K_453: [  -8   63   48  -88   80    0  -85   75   19   27  -14    1  -16   18
   25  -51 -100   11  -17   10  -18  -56   81    2   15  -54  -43   74
   81   81  -26  -97   21    8  -12  -17  -95   69  -67]
K_641: [ 14 -80 -90 -53 -27 -11 -37  44  -8 -89  24   2 -75  83  77 -15  48  12
 -74  20   5 -35  43  -2  25 -63 -30  45  43  43  47  24   1  28  59 -32
  76 -46 -57]
K_686: [  0  35  62   7  -7  17 -41 -70 -14  59 -52  92  61  -6   6  60  -6  78
  61  74 -58  61 -64  -1  67 -65  61 -71 -64 -63 -22 -21 -29 -68 -37  51
   5   1 -62]
K_150: [-54 -92 -61   1 -68 -61   7  23 -80 -45 106 -32 -33  76  61 -12  15 -21
 -33 -15  99 -13  25 -62 -10  19 -21  24  24  24 -36   8 -72  96 106 -45
  25 -83  17]
K_767: [-15  51  45 -33  67 -12  -4  73  33  39  13 -65  -7 -25 -24 -76 -76 -54
  -8 -54  24 -68  70   2 -48  47 -66  72  70  70 -25 -54  41  35 -12 -43
 -92  65  35]
K_751: [-22  68   2 -83  92 -25 -47  52  26 -38 -11  36 -72  13  28 -87 -56  47
 -72  47 -13 -93  56 -12  50 -19 -85  50  56  56 -20 -52  35   6 -13 -65
 -58  81 -29]
K_588: [-64  13  74   3 -31 -43 -35 -48 -73  79  28  66  63  38  45  30 -44  65
  63  63  24  38 -40 -62  62 -25  33   7 -40 -39 -89 -49 -81  19  25  10
 -47 -27 -30]
K_271: [ 15 -10  40  99 -36  22  83 -48  10  60  -1 -47  67 -81 -86  42  24 -59
  66 -64  16  57 -54  19 -70  81  48 -48 -54 -54   5  47   6  -7 -29  40
  -2 -21  85]
K_585: [ 92 -16  15   1  -3  99 -35  35  65  37 -61 -69  53 -41 -50  67  -4 -77
  54 -78 -64  52  31  89 -78 -57  72  36  32  31  72 -11  53 -43 -47  94
  11  -4 -53]
K_668: [-27  10  51 -60  -3 -10 -92  25 -38  51  -4  41  35  69  71  22 -69  46
  35  47 -19  16  31 -27  51 -86  24  26  31  31 -50 -82   2   7  20  22
 -51  -9 -91]
K_109: [ 82 -12  33  14 -12  94 -37  28  45  54 -45 -70  68 -45 -55  79 -14 -77
  69 -79 -48  67  27  79 -79 -58  82  29  27  26  50 -21  28 -26 -36  99
  -3 -13 -55]
[  1  35  63   7  -7  17 -42 -70 -14  57 -51  93  61  -6   8  63  -5  76
  61  74 -59  59 -69  -1  66 -64  61 -72 -64 -62 -22 -21 -30 -67 -38  52
   5   3 -62] : K_686
[-15  51  45 -33  67 -12  -4  73  33  39  13 -65  -7 -25 -24 -76 -76 -54
  -8 -54  24 -68  70   2 -48  47 -66  72  70  70 -25 -54  41  35 -12 -43
 -92  65  35] : K_767
chg K_109: [ 82 -12  33  14 -12  94 -37  28  45  54 -45 -70  68 -45 -55  79 -14 -77
  69 -79 -49  67  27  79 -79 -58  82  29  27  26  50 -21  28 -26 -36  99
  -3 -13 -55] : 20, [-48]
chg K_271: [ 15 -10  40  99 -36  22  83 -48  10  60  -1 -47  67 -81 -86  42  24 -59
  66 -64  16  57 -54  19 -70  81  48 -48 -54 -54   5  48   6  -7 -29  40
  -2 -21  85] : 31, [47]
chg K_585: [ 92 -16  15   1  -3  99 -35  35  65  37 -61 -69  52 -41 -50  67  -4 -77
  54 -78 -64  52  31  89 -78 -57  72  36  32  31  72 -11  53 -43 -47  94
  11  -4 -53] : 12, [53]
[-54 -92 -61   1 -68 -61   7  22 -81 -45 106 -33 -33  76  61 -12  15 -21
 -33 -15  99 -12  26 -61 -11  19 -22  24  23  25 -36   8 -71  96 106 -44
  24 -84  17] : K_150
[ 15 -10  40  99 -36  22  83 -48  10  60  -1 -47  67 -81 -86  42  24 -59
  66 -64  16  57 -54  19 -70  81  48 -48 -54 -54   5  47   6  -7 -29  40
  -2 -21  85] : K_271

K_277: [  83   72  -97  -92   89  -78  -88  104    6 -104   90 -105  -97   83
   45  116 -106  -72  109   53   45   43   90   -5   69  -77  -84  127
   27   -6  -63  -98]
K_198: [ -52   99   -8   49   75   92   97   41  -88   65   76   70  -30   36
   28  -31   76 -100   50    9   28   30  -75  -99  -67    8   24   45
  -79  -20 -104   61]
K_836: [  35   88  -58  -97   98  -44  -61    7  -33 -106  100 -106 -115   86
   73   78 -104  -90  106   77   73   72   38  -44   15  -19  -40  115
  -14  -23  -85    8]
K_714: [-116   53  114  -77   66   62   43   21  -32  -63   65  -54  110   42
   27 -116  -45   30   23   29   27   27 -103  -33 -115  113  108  -20
  -44 -106   25  -75]
[  35   88  -58  -97   98  -44  -61    7  -33 -106  100 -106 -115   86
   73   78 -104  -90  106   77   73   72   38  -44   15  -19  -40  115
  -14  -23  -85    8] : K_836
[-115   53  113  -78   66   62   43   21  -32  -63   64  -54  110   42
   27 -116  -44   30   23   29   27   28 -103  -33 -115  113  109  -20
  -44 -106   25  -75] : K_714
[  83   72  -97  -92   89  -78  -88  104    6 -104   90 -105  -97   83
   45  116 -106  -72  109   53   45   43   90   -5   69  -77  -84  127
   27   -6  -63  -98] : K_277

K_312: [  -3   13  105 -114  -20  -44]
K_841: [  47   13  -37 -104   40   57]
K_500: [  -3   13  105 -114    4  -35]
common K_500 K_841:  : [13]
[  -4   14  105 -114  -22  -43] : K_312

K_404: [ 46   7  23  14 -95  -4  -5   0 -10 -88   6  16  -2 -47 -95   4   7   1
  -2   9 -95  12   0   9   4 -19 -12  -4  14   8   1   3]
K_205: [ 51  25  44  41 -82  23  18  26  26 -71  32  35  21  39 -86  31  28  29
  26  30 -84  42  27  35  27   6  15  18  32  35  22  31]
K_160: [-59 -37 -48 -50  44 -36 -36 -45 -33  36 -44 -44 -36 -50  48 -45 -41 -43
 -37 -49  48 -50 -42 -44 -39 -27 -37 -36 -41 -45 -40 -47]
K_2: [-58 -41 -53 -54  13 -46 -43 -44 -44  11 -47 -48 -40 -52  14 -46 -45 -50
 -45 -50  13 -51 -45 -52 -46 -33 -40 -40 -49 -47 -42 -46]
K_504: [ 45  15  30  24 -62   9   9  11   1 -63  17  22   9  17 -64  14  19  16
  11  19 -61  22  12  18  15  -2   2   8  20  13  12  12]
K_290: [-48 -33 -39 -51  27 -28 -35 -43 -32  14 -35 -39 -28 -52  30 -46 -34 -41
 -30 -47  26 -48 -45 -35 -36 -21 -37 -41 -38 -48 -42 -45]
K_25: [ 46  26  31  46 -24  27  34  39  31 -28  32  30  24  42 -24  47  29  44
  33  44 -20  46  42  29  29  22  38  29  31  39  36  40]
K_693: [-47 -35 -41 -49  34 -28 -38 -43 -34  23 -37 -42 -32 -47  40 -46 -35 -44
 -36 -47  33 -53 -39 -38 -36 -25 -39 -39 -35 -46 -40 -43]
K_348: [ 55  24  45  45 -74  24  25  38  13 -61  30  38  24  49 -78  37  29  35
  25 -46 -72  44  31  35  32  12  25  29  29  39  32  38]
K_366: [ 59  38  49  52 -46  37  36  42  33 -41  44  44  34  23 -51  46  40  43
  40  45 -41  55  41  43  39  25  38  37  42  44  42  46]
chg K_290: [-48 -33 -39 -51  27 -28 -35 -43 -32  14 -35 -39 -28 -52  30 -46 -34 -41
 -30 -47  26 -48 -45 -35 -37 -21 -37 -41 -38 -48 -42 -45] : 24, [-36]
[ 46  26  31  46 -24  27  34  39  31 -28  32  30  24  42 -24  47  29  44
  33  44 -20  46  42  29  29  22  38  29  31  39  36  40] : K_25
[ 51  25  44  41 -82  23  18  26  27 -71  31  35  22  38 -86  31  28  28
  26  30 -84  42  28  35  28   6  16  19  32  35  22  31] : K_205
chg K_693: [-47 -35 -41 -50  34 -28 -38 -43 -34  23 -37 -42 -32 -47  40 -46 -35 -44
 -36 -47  33 -53 -39 -38 -36 -25 -39 -39 -35 -46 -40 -43] : 3, [-49]
[ 53  25  44  46 -75  23  28  37  12 -61  31  37  23  48 -77  38  29  35
  24 -45 -71  44  31  35  32  12  25  31  29  41  32  38] : K_348
common K_160 K_205:  : [44]

K_776: [-51  -9 -95  92 -80  56  51 -22 -17]
K_813: [-64  21 -63 -63  57 -29 -34  43  15]
K_239: [ 49  26  88 -82  71 -37 -40  51  14]
K_798: [ 41  21  72 -63  57 -29  16 -34  12]
K_222: [  94   14  123 -106  106  -66  -79   58   58]
K_300: [ 49  26 109 -82  71 -37 -40  51  14]
K_59: [ 41  21  72 -63  31  -4  -1  50 -20]
K_482: [  2 -13  45 -56  39 -46 -21 -34 -18]
[-65  21 -63 -66  56 -29 -31  46  16] : K_813
[  93   14  122 -106  106  -66  -78   59   58] : K_222
common K_300 K_222:  : [14]

K_865: [-17  60  39 -24]
K_101: [-35 110  22 -42]
K_457: [-32   1 -11   9]
K_227: [-24 -25 -59   1]
K_617: [  8 -25  45  -5]
K_340: [ -9 -58 -38  13]
K_579: [-28 -64 -25   9]
K_644: [  4 -65 -36  23]
K_681: [-101  104   98  -50]
chg K_101: [-35 109  22 -42] : 1, [110]
chg K_227: [-24 -25 -59   2] : 3, [1]
[-100  104   97  -49] : K_681
chg K_681: [-101  104   97  -50] : 2, [98]
[-33   0 -10   9] : K_457

K_63: [-67 -71 -66 -55 -61  15 -47 -74 -58 -67 -58 -68 -77 -56 -68 -70 -45 -43
 -61 -46 -58 -42 -67 -41 -48 -34 -72 -47 -46 -66 -51 -46 -52 -51 -69 -66]
K_33: [ 38  15 -50 -35 -55 -30 -17  11 -38  25 -46 -56  18 -46  12 -22   0 -30
 -36 -19 -18 -10 -15  -2 -24 -48   5 -13 -37  -7 -33 -18 -45 -47 -51   2]
K_671: [ -52  -27  -35  -38   24  -42  -59  -32    0  -37    4   23  -34   -2
  -25   14 -100  -43   28  -60    1  -79  -31  -97  -72   15  -24  -78
  -14   -8  -44  -75    0   -1   27   -5]
K_17: [ 19  12 -44 -38 -49 -34 -34   7 -42  12 -38 -50   1 -38   0 -20 -42 -46
 -26 -38 -14 -34  14 -86 -47 -49   4 -16 -35 -15 -45 -30 -42 -38 -50   2]
K_916: [ 19  12 -44 -38 -49 -34 -34   7 -42  12 -38 -50   1 -38   0 -20 -42 -42
 -26 -38 -14 -34  14 -32 -47 -49   4 -38 -35 -15 -45  16 -42 -38 -50   2]
[-67 -71 -66 -55 -61  15 -47 -74 -58 -67 -58 -68 -77 -56 -68 -70 -45 -43
 -61 -46 -58 -42 -67 -41 -48 -34 -72 -47 -46 -66 -51 -46 -52 -51 -69 -66] : K_63
[ 38  15 -50 -35 -55 -30 -17  11 -38  25 -46 -56  18 -46  12 -22   0 -30
 -36 -19 -18 -10 -15  -2 -24 -48   5 -13 -37  -7 -33 -18 -45 -47 -51   2] : K_33
chg K_916: [ 19  12 -44 -38 -49 -34 -34   7 -42  12 -38 -50   1 -38   0 -20 -42 -42
 -26 -38 -13 -34  14 -32 -47 -49   4 -38 -35 -15 -45  16 -42 -38 -50   2] : 20, [-14]
[ 18  12 -45 -39 -48 -34 -34   8 -40  14 -38 -50   1 -38   1 -20 -42 -47
 -24 -38 -13 -34  14 -87 -48 -49   4 -19 -34 -13 -45 -30 -42 -38 -51   1] : K_17
[ 19  12 -44 -38 -49 -34 -34   7 -42  12 -38 -50   1 -38   0 -20 -42 -42
 -26 -38 -14 -34  14 -32 -47 -49   4 -38 -35 -15 -45  16 -42 -38 -50   2] : K_916

K_626: [  3 -15 -38  -5]
K_116: [ 26   4 -22   2]
K_844: [ 14 -25   3   3]
K_43: [ -4 -39 -15 -17]
K_446: [ 32 -38 -15  -5]
[ 15 -24   3   3] : K_844
common K_844 K_626:  : [3]
chg K_43: [ -4 -40 -15 -17] : 1, [-39]
chg K_844: [ 14 -26   3   3] : 1, [-25]
common K_43 K_626:  : [-15]
common K_626 K_844:  : [3]

